A small network was shown many inputs. Here are its activations along a few directions, one row for each input.
Each table varies a few parts of the input and shows all the possible inputs, shuffled.
Descriptions start from the smaller parts, as in this example, which fits no table here: one of 4 places along a line, together with either a single point or (one of 2 separate values, together with one of 5 places around a ring) or one of 11 places along a line.
Shared parts are said once, and a part with two or three values counts as separate values.
In the rows, 128 means zero.

Other details of the inputs vary at random and push rows far along two fixed directions, the same in every table; ignore that.

A family of inputs:
row 1: [108 153 143 137  98  96 142 149 130  89 145 124]
row 2: [110 134 151 115  71 152 103  89 112 110 122 130]
row 3: [173 110  64 135 175 134 161 117 141 200  77 137]
row 4: [108  96 107 121 145 170 116  99 127 185  73 138]
row 5: [107 161 191 120  71 103 102 133 132  38 167 133]
row 6: [109 121  98 153 149 122 158 150 129 139 118 124]
row 7: [154 105  84 145 168 116 155 157 142 141 126 135]
row 8: [148 102  91 139 191 138 142 143 130 179 125 133]
row 9: [186 162 165 146 116  70 150 162 183  71 202 114]
row 10: [112 121 121 109 163 142 107 119  91 158 119 119]
row 11: [157 135 106 144 110 124 149 120 169 128 143 124]
row 12: [153 128 106 152 134  95 182 177 152 122 139 120]
row 13: [ 96 163 208  98  80 120  83 124 122  66 171 113]
row 14: [120 148 227  99  71 121  97 131 116  55 170 101]
row 15: [171 136 106 141 170 106 142 142 126 146 143 131]
row 16: [ 64 103 125 118 139 162  91 114 100 132 107 148]
row 17: [ 53  99 130  98 125 194  71  60  70 185  49 151]
row 18: [131 117  68 149 168 114 167 147 104 166 101 132]
row 19: [158 149 104 137 137 112 142 113 164 141 111 126]
row 20: [ 60 100 118 109 145 173  86 101  61 148  83 155]
row 21: [115 126 167 113  58 150 109 109 141  99 140 125]
row 22: [184 159 121 151 156  84 154 153 161 115 172 124]
row 23: [ 73 134 153 110  75 170  84  76 109 119 116 138]
row 24: [150  99  71 139 179 125 154 145 111 163 106 141]
row 25: [ 70  99 152  97 142 186  75 105  67 156  99 146]
row 26: [208 160 139 137  71  93 162 147 180  80 168 115]
row 27: [152 120  89 152 148 105 177 167 124 141 115 120]
row 28: [155 133 105 138 178 112 151 147 151 154 152 114]
row 29: [ 93 133 191 109  61 134  88  90 144  92 126 124]
row 30: [159 133 139 129 147 118 139 155 150 121 156 103]
Each input here is: one of 5 places around a ring, together with either one of 2 separate values or one of 4 places along a line.
Q: The inputs of row 9 and row 8 match in every part but the place on the ring of 5. If row 11 is changed in the same way as row 9 into row 8, which row does it become?
A: row 21
Q: Change only the choice among 2 separate values in row 19. List by row number the other rows that result.
A: row 23
Q: Which other rows agree with row 15 in the place on the ring of 5? List them by row number.
A: row 2, row 10, row 17, row 18, row 20
Q: Start at row 10 and move only the place on the ring of 5, one step at a time. The first step leads to row 13. Which rows follow, in order?
A: row 28, row 30, row 14

A family of inputs:
row 31: [175 140 196 110  59 127 120 127 170  78 155 111]
row 32: [172 120  47 170 203  99 184 156 158 159 150 134]
row 33: [ 80 119 158 113  62 157 105 109  88 104  87 133]
row 34: [ 31 115 134 113  77 177  79  75  72 124  85 161]
row 35: [109 139 179 111  82 149  76  75 159 111 139 129]
row 36: [134 139 169 131  58 113 129 147 152  46 163 130]
row 37: [136 178 190 127 111  74 127 157 139  58 178 112]
row 38: [125 149 185 124  65  96 141 154 163  60 144 102]
row 39: [221 112  71 132 228 121 161 142 128 205 131 118]
row 40: [ 24 124 145 104  80 173  88  79  79 134  69 146]
row 41: [200 167 117 166 161  54 169 174 158  85 196 122]
row 42: [121 158 188 102 122 130  65  89 124 114 164 123]
row 43: [ 76 106 168 111  81 159 102 126 105 107 107 132]
row 44: [ 56  76  50 121 173 184 129  90  64 228  18 142]
row 45: [102 139 163 131  73 119 115 125 147  62 153 139]
row 46: [215 158 118 154 149  58 172 188 150  80 195 121]
row 47: [130 136 110 146 159 104 157 153 151 136 149 119]
row 48: [154 118 116 138 149 115 158 171 139 130 143 118]
row 49: [206 126  24 172 162  97 202 155 152 162 111 142]
row 50: [173 184 170 121  54  99 114  92 188  80 154 116]
row 51: [111  72  60 109 166 210 112  66  74 247  33 152]
row 52: [174 134 108 149 141 100 162 175 156  99 171 126]
row 53: [128 103  59 134 235 122 158 151  89 215  94 124]
row 54: [ 20 111 158 111  95 169  81  94  95 136  93 142]
row 55: [ 74  92 182  79 111 208  60  89  84 153 110 132]
row 56: [117  91  73 126 217 150 131 145  67 201  91 136]
row 57: [186 121  55 161 208  89 203 184 163 179 129 107]
row 58: [134 157 190 115 101 131  84  97 168  92 173 115]
Q: What do these inputs look like to the network?
A: one of 4 places along a line, together with either one of 2 separate values or one of 5 places around a ring
Q: Change only the choice among 2 separate values in row 58. List by row number the other rows that result.
A: row 55
